A small network was shown many inputs. Here are its activations along a few directions, one row for each input.
Each table varies a few parts of the input and shows all the possible inputs, shuffled.
A made-up example of a description, with smaller parts first: ring(8) and (point or line(11) or (values(3) and line(4))).
Shared parts are said once, and a part with two or three values counts as separate values.
In the rows, 128 means zero.

Table:
row 1: [150 128 126 166 105 194 114 156 168 136 168]
row 2: [127 120 134 158  68  77 131 160 129 120  74]
row 3: [130 117 173 141 187 105 144  51 124 134 162]
row 4: [124 161 132 163  70  86 113 172 134 133 102]
row 5: [134 119 122 165 118  84 108 165 109 134  53]
row 6: [133 117 151 176  58  91  94 155 120 144 153]
row 7: [134 157 173 148 150 118 158  66 137 122 212]
row 8: [139 162 104 149  96 185 130 141 179 134 118]
row 9: [139 163 159 137 161 113 196  82 128  96 134]
row 10: [143 129 105 148 138 179 119 145 157 146  67]
row 11: [161 101 162 102 186 101 171  74 114 153 171]
row 12: [130  74 147 171 104  85  89 145 102 151 102]
row 13: [ 59 195  65  24 151 163 100  85  17  34 202]
row 14: [ 66 151  10  38  92 232  60 152  47  56 156]
row 15: [118 143 130 125 113 175 143 149 186 128  84]
row 16: [144  92 125 153 111 177 133 142 184 116 139]
row 17: [160 144 138 101 200 106 192  98 119 147 125]
row 18: [ 27 150  36  41  73 120  32 159  33  72 147]
row 19: [133  78 113 158 140 178 113 128 160 159 117]
row 20: [171 115  89 106 152 171 145 167 160 161  79]
row 21: [136 198 174 134 132 125 170  72 124 118 158]
row 22: [126 158 165 134 192 112 165  73 108 130 114]
row 23: [120 115 128  97 126  68 127 177 135 173  64]
row 24: [169  80 112 101 146 162 115 136 177 166 127]
row 25: [104  85 159 156  84  65 105 148 150 129 129]
row 26: [142 127 176 146 166 111 177  77 131  95 185]
row 27: [137  77 145 117 135  73 110 181 122 169 111]
- Changing only one part turns row 22 into row 5. The same change can be made to row 9. Which row results? => row 2
- What do these inputs look like to the network? => values(3) and (point or (values(2) and line(4)))
- Which other rows does row 9 become when the values(2) part takes its other values? List them by row number. => row 26
- Which other rows agree with row 20 in the values(3) part? List them by row number. => row 1, row 8, row 10, row 14, row 15, row 16, row 19, row 24
- Which other rows does row 21 become when the values(2) part takes its other values? List them by row number. => row 7

Table:
row 28: [ 97 160  79  65 134 161 132  99  63  67 171]
row 29: [174  94 205 217  99 105 128 168 208 177 128]
row 30: [ 95 169 115 117 156 149 119  82  85  81 167]
row 31: [162 161 195 146 172 105 226  79 167 144  97]
row 32: [187 116 222 192 147 160 189  83 217 151 180]
row 33: [196  76 182 152 218 144 186  77 186 201 115]
row 34: [208  61 178 165 190 149 154 134 195 205  87]
row 35: [106 152  60  29 134 210 114 130 102  88 166]
row 36: [105 121  63 130  78 151  76 170 116 115 115]
row 37: [110 145  81 101 116 211 134  93 119  89 162]
row 38: [ 79 148  92  36 122  95  81 134  49  73 160]
row 39: [ 93 115  88 141  84 164  74 174 121 108  95]
row 40: [ 73 131 104 140  90  94  72 155  75 108 118]
row 41: [ 80 155  77  72 110  91  95 116  46  84 154]
row 42: [174 134 145 172 145 155 173 141 226 176  57]
row 43: [150 123 236 198 118  30 167  93 149 155 173]
row 44: [162 126 152 181 123 101 162 179 204 176  34]
row 45: [115 143  82 137 117 213  85 146 131 104 125]
row 46: [ 82 129  86 128  75  92  75 151  81  97 123]
row 47: [100 151  59  68 126 210 128 108 105  85 161]
row 48: [153 161 207 159 153  35 206 112 130 142  77]
row 49: [174  57 195 174 169  33 146 156 136 199  81]
row 50: [ 99 155 121 108 109  96 107 105  50  69 150]
row 51: [ 81 122  40  62  83 150  58 193 103 119 125]
row 52: [189 109 202 202 112 159 141 131 241 165 143]
row 53: [ 95 163  86  33 139 155 115 117  63  69 182]
row 54: [121 136  66 115  88 209  95 136 127 114 128]
row 55: [107 134  50  49 106 208  84 168 115  95 140]
row 56: [ 84 135  69  95  85 100  69 162  61  99 124]
row 57: [ 84 131  71  59  92 100  51 184  61  90 136]
row 58: [174  81 209 142 208  95 203  63 146 184 137]
row 59: [ 91 117  47  90  70 160  77 182 110  97 104]
row 60: [106 131  36  85 102 208  96 154 118 110 131]
row 61: [ 96 159  92 104 121 147 133  77  75  93 181]
row 62: [168 157 157 156 167 153 218  94 204 169  89]
row 63: [104 151  97 115 142 214 125  92 124  97 151]
row 64: [151 109 226 211  92  35 131 148 179 157 140]
row 65: [170 137 226 181 155  94 187  65 177 154 186]
row 66: [ 82 156 124 127 132  90  96 102  54  99 148]
row 67: [164  75 204 169 196  20 173  93 117 191 120]
row 68: [146 142 176 179 135  33 159 165 167 156  47]
row 69: [191  47 173 173 165  95 139 166 172 223  68]
- Changing only one part turns row 44 into row 68. The same change can be made to row 69. Which row results? => row 49
- Changing only one part turns row 56 into row 41. The same change can be made to row 46. Which row results? => row 50
- What do these inputs look like to the network? => ring(6) and (values(3) or line(4))
- Which other rows does row 43 become when the values(3) part takes its other values? List them by row number. => row 48, row 67

Table:
row 70: [170 133 159 157 130 131 152 134 184 162 113]
row 71: [123 105  66 107  98 204  92 175 160 141 113]
row 72: [160 117 172 155 150  96 164 161 163 169  93]
row 73: [ 99 153 102  59 161  99 124  91  56  98 171]
row 74: [163 110 205 187 137 117 168 109 168 162 127]
row 75: [114 141 105 139  98 129 114 135 118 122 119]
row 76: [138 130 103  71 190 169 141  92 105 124 130]
row 77: [161  99 221 200 155  85 173  96 168 149 127]
row 78: [174 118 172 159 127 142 168 118 191 149 121]
row 79: [119 140  93  67 180 129 152  88  80 122 117]
row 80: [100 137 118 129  79 107  99 146  98  80 153]
row 81: [144  56 167 150 129   6 104 171 113 188  54]
row 82: [ 89 155 118 131  77  99  80 143  92  98 175]
row 83: [ 73 128  69  99  70 119  54 177  99 107 118]
row 84: [106 140 104  57 158 111 138  97  56  89 149]
row 85: [156 101 186 161 171  69 163 133 167 170  97]
row 86: [119 110  81 113 100 183  78 179 149 134  85]
row 87: [ 97 115  62 106  90 147  87 171 126 134  66]
row 88: [146 127  90  70 185 193 157  91 116 136 156]
row 89: [129 130 111 150 120 166 103 139 149 113 122]
row 90: [163 120 157 154 139 118 162 154 182 158  79]
row 91: [139 127 101 139 108 187 117 138 161 127 158]
row 92: [161  91 201 198 153  60 169 113 169 168 108]
row 93: [137 147 127 131 142 194 149  94 147 117 182]
row 94: [103 165 144 125 108 113 133 102  82  78 181]
row 95: [135 159 138 141 144 171 133  92 128 116 154]
row 96: [ 83 112  78 101  72 126  76 190 100  91 103]
row 97: [ 91 177 131 124 115 105 113  89  84  90 192]
row 98: [118 169 131 134 127 135 147  92 100 120 148]
- What do these inputs look like to the network? => point or ring(8) or (line(4) and line(5))
- What sort of input is row 81? => point
- List by row number the other inputs of the same sort as row 70. => row 72, row 74, row 77, row 78, row 85, row 90, row 92

Table:
row 99: [136 159 195 176 122 111 167  75 163 118 202]
row 100: [ 97 149  66  75 173 220 124 101 115 107 114]
row 101: [104 179  96 122  67 178 100 116 108  54 177]
row 102: [125 108  58  87 133 211 113 172 154 151  90]
row 103: [ 89 151  70  70 106  82  97 132  39  94 125]
row 104: [111 170 157 149 132 159 122  73 105  61 208]
row 105: [132 139 118  92 223 196 157  64 102 105 145]
row 106: [168 142 169 110 216 150 199  76 158 157 131]
row 107: [136 117 124 199  55 137  98 175 193 145 135]
row 108: [124 129 187 126 173  26 164 100  88 123 126]
row 109: [ 90 107  73  78  73  76  82 197  96 138  99]
row 110: [143  83 103 130  85  39 103 196 120 152  69]
row 111: [141 113 202 223  90 123 136 115 185 147 142]
row 112: [ 99 138  95 151  46 178  82 179 154 101 148]
row 113: [184 100 168 144 175 155 178 126 183 203  90]
row 114: [167  88 102 136 148 178 116 161 190 169  51]
row 115: [141  93 192 152 130  29 138 149 118 169  82]
row 116: [118 141 128  83 156  57 128  97  34 110 170]
- What do these inputs look like to the network? => values(3) and ring(6)
- Changing only the values(3) part turns row 113 into row 115. The same change can be made to row 102. Which row results? => row 109

Table:
row 117: [155 107 156 140 146 144 148 128 152 158 109]
row 118: [ 70 134  63  82  84 125  61 179  77  92 119]
row 119: [151 126 152 148 159 137 150 109 145 144 130]
row 120: [146 142 162 134 133 111 155 119 146 138 139]
row 121: [ 87 162  95  77 131 126 115  95  52  75 169]
row 122: [153 110 141 145 143 117 145 135 163 161 101]
row 123: [140 115 147 153 118 118 135 147 159 135 101]
row 124: [145 134 154 141 152 125 158  98 136 136 142]
row 125: [ 94 146  30  73 106 219  80 138 107  86 153]
row 126: [139 125 167 156 115  96 133 130 138 137 130]
row 127: [128 107 142 160 122  90 126 131 133 145 115]
- What do these inputs look like to the network? => values(3) or ring(8)
- What sort of input is row 118? => values(3)

Table:
row 128: [131 123 156 108 181 110 149  88  96 123 178]
row 129: [144 146 147 109 193 102 183  82 106 145 118]
row 130: [129  97 128 126 124  73 109 154 108 148  81]
row 131: [134 147 159 114 157 108 145  79 122 120 199]
row 132: [ 77 156  12  50  96 215  69 151  89  78 136]
row 133: [ 53 162  34  71  69 138  53 166  51  63 132]
row 134: [148 161 156 116 176 104 182  83 132 133 142]
row 135: [156  97 104 118 150 152 125 138 137 160  84]
row 136: [ 66 186  61  37 144 171 108  81  32  39 194]
row 137: [150 136 147 103 193 105 168  69  93 134 137]
row 138: [146 112 106 112 147 146 140 154 156 170  68]
row 139: [120 112 143 155  71 105 105 160 145 113 134]
row 140: [131 128 136 143 110  76 126 170 141 146  83]
row 141: [135  96 110 135 112 163 110 148 157 145 138]
row 142: [124 120 159 191  93  96 124 157 149 134  96]
row 143: [137  97 112 125 147 164 105 150 144 144 113]
row 144: [154 111 128 141 103 181 118 141 175 131 137]
row 145: [142 129 136 162 101 181 124 136 172 142 128]
row 146: [133 140 163 127 137 134 161  72 135  95 191]
row 147: [155 121 116 126 139 155 141 158 170 153  85]
row 148: [149 118 135 170 118 170 138 142 183 153 105]
row 149: [142 157 175 157 164 130 181  68 147 117 154]
row 150: [112 103 129 163  86  88  92 158 122 132 131]
row 151: [115  96 133 143 112  80  93 168 110 141 115]
row 152: [116 135 157 178  73 102 110 146 141 127 124]
row 153: [135 167 183 145 142 136 168  75 124 108 185]
row 154: [125 102 131 132 120  71 128 161 120 160  68]
- What do these inputs look like to the network? => values(3) and (point or ring(8))
- Changing only the values(3) part turns row 144 into row 146. The same change can be made to row 132. Which row results? => row 136
- A walk changes only the ring(8) part. It starts at row 128 and steps to row 131. List the rest of the walk in order. => row 146, row 153, row 149, row 134, row 129, row 137
- Which other rows does row 154 become when the values(3) part takes its other values? List them by row number. => row 129, row 138
- Which other rows agree with row 139 in the values(3) part? List them by row number. => row 130, row 133, row 140, row 142, row 150, row 151, row 152, row 154
